A small network was shown many inputs. Here are its activations along a few directions, one row for each input.
In each table, some parts of the input vary, and every possible input appears once, in random order.
Descriptions start from the smaller parts, as in this example, which fits no table here: values(3) and (point or ring(11) or (line(4) and ring(8))).
Shared parts are said once, and a part with two or three values counts as separate values.

Rows:
R1: [ -9   3  -9   0  17  -1 -11 -25 -28  -1  14  35   1  10  20  -2  -4  11
  -5]
R2: [ -4   2   8  -3  12 -12   7 -22 -34  -7  28   6  12  -6  15  17   5 -14
  15]
R3: [  4 -12  12  20  -5  -2  15  15  13 -15   6 -29   9  30 -17  22  17   0
  16]
R4: [  8   5   7 -23  -1  20  13  10  12   1  -1  -1 -27 -33  -7   0  -5 -12
 -19]
R5: [ -5  -6 -10  20  13   0  -7 -11 -12  -8   9  21   8  42   7   4   5  23
   1]
R6: [  1   9   2 -24  13  12   8 -13 -20   0  13  19 -18 -34  11   3  -6 -13
 -14]
R7: [ -5   8   0 -19   1 -13  -5 -15 -16  13   0   4   3 -41  13 -10 -11 -19
   3]
R8: [ -2  -8   8  18   9 -12  11  -9 -19 -13  22  -9  18  27   2  23  13  -2
  19]
R9: [  1  -7   0  16  14   5   8  -9 -18 -17  21   8   6  38   4  19  11  11
   4]
R10: [  0   8  11 -23   7  -5  11 -13 -20   3  15   1  -5 -43   8   7  -4 -26
   2]
R11: [ 12  -4   7  -3  -6  23  16  27  29  -5  -7 -16 -23  -1 -19   6   6   0
 -11]
R12: [  4   1  -6   3 -20   4  -9  24  34  11 -31 -15  -4   0 -15 -20  -6   9
  -7]
R13: [  6 -12   3  20   2  13  13  14  13 -16   4 -13  -4  40 -14  19  15  14
   0]
R14: [ -8  -3 -12  23   3 -15 -17 -13 -13   1  -3   7  24  40   8  -6  -2  20
   8]
R15: [  0   9  -6 -16 -14   1 -12   6  17  17 -25   0  -9 -33  -3 -26 -16  -3
 -14]
R16: [-11   8 -12   3   7 -16 -22 -26 -29   6   3  23  17   6  21 -12 -10   8
   4]
R17: [ -7  14 -10 -18   1  -8 -17 -16 -15  15 -10  20   0 -33  15 -24 -18  -4
  -8]
R18: [ 11  -5  16  -3 -12   7  19  27  28  -2  -6 -33  -9 -10 -22  10   8 -13
   4]
R19: [ -3   3   0  -3  19   3   4 -24 -34  -9  26  22  -1   4  18  14   3   0
  -2]
R20: [  7  -3  -3   0  -9  18   1  25  35   3 -19  -2 -20   4 -16  -9   0  12
 -15]
R21: [  8   5  15 -23  -7   5  15  11  11   1   1 -16 -14 -45  -9   3  -1 -25
  -1]
R22: [-10   3  -2   3   7 -20 -10 -24 -32   4  14   9  20  -4  20   1  -2  -7
  15]
R23: [  3   5   4 -19 -14  -4  -1   9  16  13 -14 -14  -5 -41  -5 -13  -8 -18
  -2]
R24: [ -2  -6  -9  26 -11  -5 -13  12  19  -2 -19 -11  15  40 -10  -7   4  22
   6]
R25: [ -6  -7  -3  21   2 -20  -7 -10 -14  -3   8  -6  27  30   6   7   6   4
  20]
R26: [  0 -11   1  24 -11 -10  -1  14  17  -4  -9 -26  18  32 -12   6  11   7
  17]
R27: [ -4   9  -8 -23  10   6  -7 -15 -12   8   1  31 -15 -27  12 -12 -13  -1
 -18]
R28: [  1 -10  -6  24  -1   9  -2  13  19  -9  -8   1  -1  44 -11   3   9  26
  -3]
R29: [  3   5  -4 -21  -4  15  -2   8  19   8 -14  13 -24 -27  -5 -15 -10   0
 -23]
R30: [  6  -4   4   1 -20   0   2  27  33   7 -20 -29  -1  -9 -17  -7   2  -7
   6]
What do these inputs look like to the network? -> ring(5) and ring(6)
Changing only the ring(6) part turns R15 into R12. The same change can be made to R29. Which row results? -> R20
Change only the ring(5) part in R26. List by row number the other rows that result. -> R3, R13, R24, R28
A walk changes only the ring(5) part. It starts at R8 and steps to R25. List the rest of the walk in order. -> R14, R5, R9

Rows:
R31: [ -2  15  -6 -34   6   5  -2 -19 -15   8  -2  22 -18 -54  13 -13 -19 -14
 -23]
R32: [  4 -13  11  -3  18   6  17  -4  -6 -10  34  17  -9   9   3  24  13  -7
   5]
R33: [-13   3   1   5  -1 -32 -14 -18 -16   8   4  14  20 -17  14 -10   0  -1
  22]
R34: [ 10   7  -2 -26  -8  21   2  19  31   8 -26  -1 -25 -43 -13 -22 -13  -5
 -28]
R35: [ -9  -9  -6   0  26  -2   2 -19 -15  -3  19  37  -6  15  12  10   3   7
  -6]
R36: [ 10  11  13 -36   0  13  11  -3  -7   0  13   2 -22 -58   3  -2  -9 -30
 -13]
R37: [  4 -16   1   8   0  13   7  17  30  -1   0  14 -18  27 -13  -1   8  19
  -8]
R38: [  4 -15  15   3   7  12  19  11  20  -9  19   2 -18  15 -13  25  14   1
   0]
R39: [  1  -4   3  11  11   7  11  -6 -22 -20  20  -5   4   5  10  20  17  -4
   9]
R40: [  0  16 -12 -31  -4  15 -14  -2  10  12 -20  21 -20 -43   4 -25 -19  -2
 -27]
R41: [ -7   3 -15  19   1   8 -17  -2  -8  -6  -9  14   0  22  10  -7   5  25
  -3]
R42: [-12   1 -12   7  -6 -22 -26  -3  10   8 -18  11  18  -5   4 -20  -2   7
  18]
R43: [ -3   8  -8   4  14  -8  -5 -26 -31  -9   6   7  21  22   6   3 -12   7
  -3]
R44: [ -8   1  -8  -2   6 -15  -6 -20 -26  21   0   0  11  -1  17  -4 -11  -8
   2]
R45: [  2  -3   8   0  -8  -3  12  13   8  13  -5 -35   0   0  -8  11   3 -17
   7]
R46: [  8   4   9  -1   5   0  11 -11 -23 -16  20 -12  18  18  -2  16  -1  -8
   7]
R47: [  2  -3   7  18  -2  11  15  12   2 -18   3 -20  -7  11  -5  21  19   6
   7]
R48: [  0  11 -15   7   1  -1 -16  -7 -10  -3 -12   6  14  36  -3  -9 -12  20
  -4]
R49: [  9   3   7   5  -1   4  14   4   2 -17  -1 -27  10  24 -19  20   3  -2
   3]
R50: [  3  -3  10  -6  -2  -7   9  -4 -18  13  15 -20   8  -5   8   8   0 -23
  11]
R51: [ -9   3  -3  17   8  -1  -6 -19 -30  -9  14  16   5  10  21   4   5  14
  -2]
R52: [ 10  13  19 -29  -9  18  14  16  17   4  -4 -12 -30 -52 -12  -1  -7 -19
 -16]
R53: [  4  -6  -8   7 -12  -2  -1  18  20  20 -22 -24   2  11  -8 -12  -5  -1
  -4]
R54: [ -5  -2   8  -2   0 -26   5  -1 -11  -2   9  -7  18 -21   3   5  12 -18
  34]
R55: [ -7  -9 -12   2  14   8 -11  -3   9   0   2  35 -11  27   3  -3   2  19
  -9]
R56: [  4  -7  -3  24 -12  13  -1  17  15 -10 -10  -7  -5  22  -4  -4  11  22
  -5]
R57: [ -4  -6  16   6 -14 -19   2  14  19  -4  -1 -22  11 -16 -10   7  11 -12
  24]
R58: [ -3   3 -10   3 -10  -6 -21  -3   1  26 -12  -2   7  12  10 -17 -13   4
  -3]
R59: [ 10   0  -8  11  -5   5   0  10  14 -10 -17 -16  11  34 -19  -4  -5  14
  -8]
R60: [ -3  -5   1  13 -21 -18  -9  20  29   6 -19  -9  12  -5 -11 -18   4   5
  17]
Changing only one part turns R42 into R54. The same change can be made to R41. Which row results? -> R39
What do these inputs look like to the network? -> ring(5) and (point or line(5))
Change only the line(5) part in R57. List by row number the other rows that result. -> R38, R45, R47, R49
Change only the line(5) part in R59. List by row number the other rows that result. -> R37, R53, R56, R60
A walk changes only the ring(5) part. It starts at R34 and steps to R40. List the rest of the walk in order. -> R31, R36, R52
Which other rows agree with R43 in the ring(5) part? List them by row number. -> R31, R33, R35, R44, R51

Rows:
R61: [ -2 -13   2  28   1   9   4  13  15 -21   4   2  -4  27  -4  13  23  22
   5]
R62: [ -8  -2 -17  12  17  -2 -13 -23 -27   6   8  25   9  42  17  -2  -5  17
  -5]
R63: [ -9   7  -9  -7   2 -20 -16 -22 -26  21  -2   6  18 -13  20 -14 -15  -9
   4]
R64: [ -3  14   4  -5  -4 -16  -7 -14 -20  -6   4   0  19 -21   7  -5  -6  -7
  11]
R65: [  1   4   9   9   6   1  10 -14 -32 -22  22 -10   8   0  11  22  11  -6
   9]
R66: [  0   5  12   2  -5  -8   7  -6 -19 -12  12 -19  11 -27   8  10   9 -16
  15]
R67: [ -5  -3  -3  12 -11  -9 -15  11  25  -5 -14  11   6   5  -8 -14   5  18
   8]
R68: [  1  -4   5  22  10  11   9  -6 -19 -27  22   1   3  29   7  24  18  13
   4]
R69: [-11  -2 -12  -3  -6 -21 -23  -5   5  26 -18   6  11 -14  11 -25 -10  -3
   7]
R70: [ -5   6 -10 -36  11  10  -9 -14  -1  25  -3  41 -30 -49  17 -21 -19  -9
 -29]
R71: [ -2 -11   5  20 -12  -1  -1  20  26 -11  -6  -8  -2  -1  -7   0  20   8
  12]
R72: [-10 -12 -20  19   7  -4 -19  -5   8  13  -9  27   2  41   7 -12  -1  27
  -5]
R73: [ -4  -5  -7  20   1   0 -10   3  13 -15  -5  20   4  32  -6  -3   8  29
   2]
R74: [ 19   5   3 -12 -12  20  18  24  21   9 -20 -43 -12   9 -27   1 -14 -10
 -19]
R75: [  8  -2  14 -41  11  16  26   8  12  13  13   9 -38 -48  -7  10  -3 -30
 -16]
R76: [ -9   6 -11   0  14 -12 -12 -30 -39  12   9  15  15  13  23  -2 -13   0
  -2]
R77: [  3   6  11 -27   3  23  14   5   5  -7  10  17 -37 -61   5   3   4 -14
 -16]
R78: [  5  -4  12  -6  13  -4  22 -11 -23  -2  26 -17   7  14   0  29   3 -21
  10]
R79: [ -2  13   1   1   7  -8  -3 -23 -34 -16  14   8  16   5   9   6  -3   2
   6]
R80: [ 12  22  -7  -6 -20  18  -8  13  13  -5 -33 -17  -2   1 -17 -21 -19  14
 -24]
R81: [ 14  13   2   2 -21  27   6  21  14 -11 -25 -36 -11  -5 -15  -6  -4   5
 -21]
R82: [  6  16 -22  -8 -13  14 -17   5   8  22 -37 -11  -4   8  -3 -29 -28  11
 -30]
R83: [  5 -13   6   7  17   6  21  -3 -11  -7  26  -6   2  43  -5  30  10  -3
   5]
R84: [ -1   4  -3  14  11   2  -4 -15 -21 -21  14  19  11  34   5   8   4  21
   1]
R85: [  1  14   3 -34   5  15   0  -5   4  -2   2  35 -29 -57   4 -13 -10  -6
 -21]
R86: [  2 -20   7   6  -5  -6  10  23  34   9  -2 -14  -3  14 -18   8  10  -7
  13]
R87: [  3 -22   3  13   8   3  15  16  22  -2   8  -5  -5  41 -16  19  14   5
   6]
R88: [  3 -11  12  -7  -6 -14  12  16  19  14  -1 -26   3 -13 -12   6   5 -25
  19]
R89: [ -2  -3  10   8 -14  -8   0  13  12  -5  -4 -18   4 -27  -1   0  13  -8
  17]
R90: [-10 -10 -17   9  -5 -13 -24   3  19  22 -19  17   4  13   5 -24  -4  15
   2]
R91: [ -5   5   2   0 -13 -16 -14   4  11   0 -12   0  13 -22  -3 -15  -1   0
  14]
R92: [  5  -3  14 -12   2 -13  20  -3 -11   7  15 -26  10 -13  -4  16   0 -32
  16]
What do these inputs look like to the network? -> line(4) and (values(2) or ring(6))
Changing only the line(4) part turns R73 into R72. The same change can be made to R80. Which row results? -> R82

Rows:
R93: [  1   3   5  -1 -10 -10   3  -7  -6   2   3 -21  13  -6   3   9  -1 -13
   7]
R94: [ -6 -14   5  30   0 -20  -2 -10  -9  -9  12 -12  26  26   6  15  15   4
  25]
R95: [ -1   9  -3 -11   8  12  -2  -9  -5  -1  -5  18 -15 -18   4  -8 -11   6
 -23]
R96: [ -3  -9   1  22  10   0   6 -11 -16 -15  27  17   4  36  11  21  17  14
  10]
R97: [  4   6   5 -15   9  17   9  -2 -15  -1  10   6 -18 -21   8   2  -2  -8
 -14]
R98: [ -4  -5 -17  10   5  -5 -13  -7  -8   5  -7  10  12  28   5 -13  -6  12
  -2]
R99: [ -2   7 -16  -4  -4   3 -16  -6  -6   8 -13   6   5  10   7 -13  -8   7
  -6]
R100: [ -1   4   9 -33   4   1  11   4   0   4   7   3 -16 -50   0   2   0 -28
   3]
R101: [  0  -9   5  14   0 -18   6  -9  -8   0   8 -17  21  12   1   9   2  -7
  12]
R102: [ -3   1   7 -19  -6 -10  -1   3   7  15  -3 -10  -6 -53   4  -7  -7 -28
   2]
R103: [  0   6   5  -7 -10  -9   8  -2  -5   6  -4 -19   3 -31   3   1  -2 -16
   1]
R104: [ -5  -3  -8   7  17   2  -4 -12 -11  -2   5  19  -2  27   3   2  -6  14
 -11]
R105: [-12  -8 -19  24   2 -10 -19  -7  -9  -2  -3  15  17  42  12  -6   9  24
  12]
R106: [  4   5   3 -10   6  15   6  -6 -17  -2  16   5 -10   5   7  12   1  -4
  -7]
R107: [ 12  -1   4  -1 -19  18  15  32  38  -2 -22 -25 -21  -8 -25  -3   3   3
 -12]
R108: [  4   2  10 -28   5  13   9  -2   1   4  12  19 -23 -45   6  -4  -5 -16
 -15]
R109: [  1   5 -11 -20  -4   0 -14  -2  13  15 -16  19  -9 -40   6 -27 -15  -5
 -13]
R110: [  2 -16   2  32  -7   8   4  30  33 -11  -9 -18   5  52 -18  15  25  24
  11]
R111: [ -2  11   2 -19 -13 -13 -11   3  13  19 -13   5  -2 -46   0 -22 -13 -12
   1]
R112: [  4  -4   6   2  11  -7  17  -9 -15 -10  18  -3  10  14  -3  20   7  -6
  13]
R113: [-11  -7  -2  27  -1 -20 -20  -3  -8  -2   0  -1  26  35   5  -4   8  16
  25]
R114: [ -2  12   0  -5  -7  -7 -12   3  -3  11 -15  -8   4 -22   2 -19 -12  -5
   2]
R115: [ -6  -9   3  18  13  -8   6  -7 -18 -17  21   0  14  30   4  25  20   2
  29]
R116: [ 13  -4   5   7 -16  18   9  29  37  -8 -14 -28  -9  16 -25   4   3   6
  -8]
R117: [ -2   6   0 -25   7   9  -5  -8   9   7  -4  28 -22 -41   4 -14 -13  -3
 -22]
R118: [ -3   0  -1  11  -6 -19  -7  -6  -5   6  -4  -3  22  21  -1  -7  -4   7
  11]
R119: [ -1  11   0  -1 -13 -11 -11  -3  -3   6  -8  -8  15   2   0  -9  -8   0
   6]
R120: [ 10  -6   7 -14 -16  16   6  35  49   7 -22 -17 -33 -29 -24 -13   0 -10
 -11]
R121: [-11  -5  -9  23  11  -5  -7 -14 -10 -13  10  26   5  40   8  10   8  26
   1]
R122: [  4  -4   2   5  11   4  14 -11 -16  -5  22  12  -1  22   5  15   4   4
  -4]
R123: [ -3   9  -7  -7   7  11  -8 -11  -9   1   0  14  -9   9   4   2  -8   9
 -15]
R124: [  1   8 -14  -6  -4   4 -10  -4  -2   7 -17   9  -2 -18   6 -22 -12   4
 -14]
R125: [  6   4   8  -9   6   2  10  -5 -13 -13  15 -10   4  -6  -2  15   2 -14
   6]
R126: [  2   7   8 -17   9   5  12   1 -14  -6   7  -9  -8 -29   0   6   0 -19
   2]
R127: [  9 -14   3  19  -5  12  10  30  33  -5 -12 -24  -2  37 -25   7   7  12
  -2]
What do these inputs look like to the network? -> line(5) and (point or ring(6))
Changing only the line(5) part turns R115 into R126. The same change can be made to R105. Which row results? -> R124
A walk changes only the line(5) part. It starts at R121 and steps to R104. List the rest of the walk in order. -> R123, R95, R117
A walk changes only the ring(6) part. It starts at R112 and steps to R122. List the rest of the walk in order. -> R104, R98, R118, R101
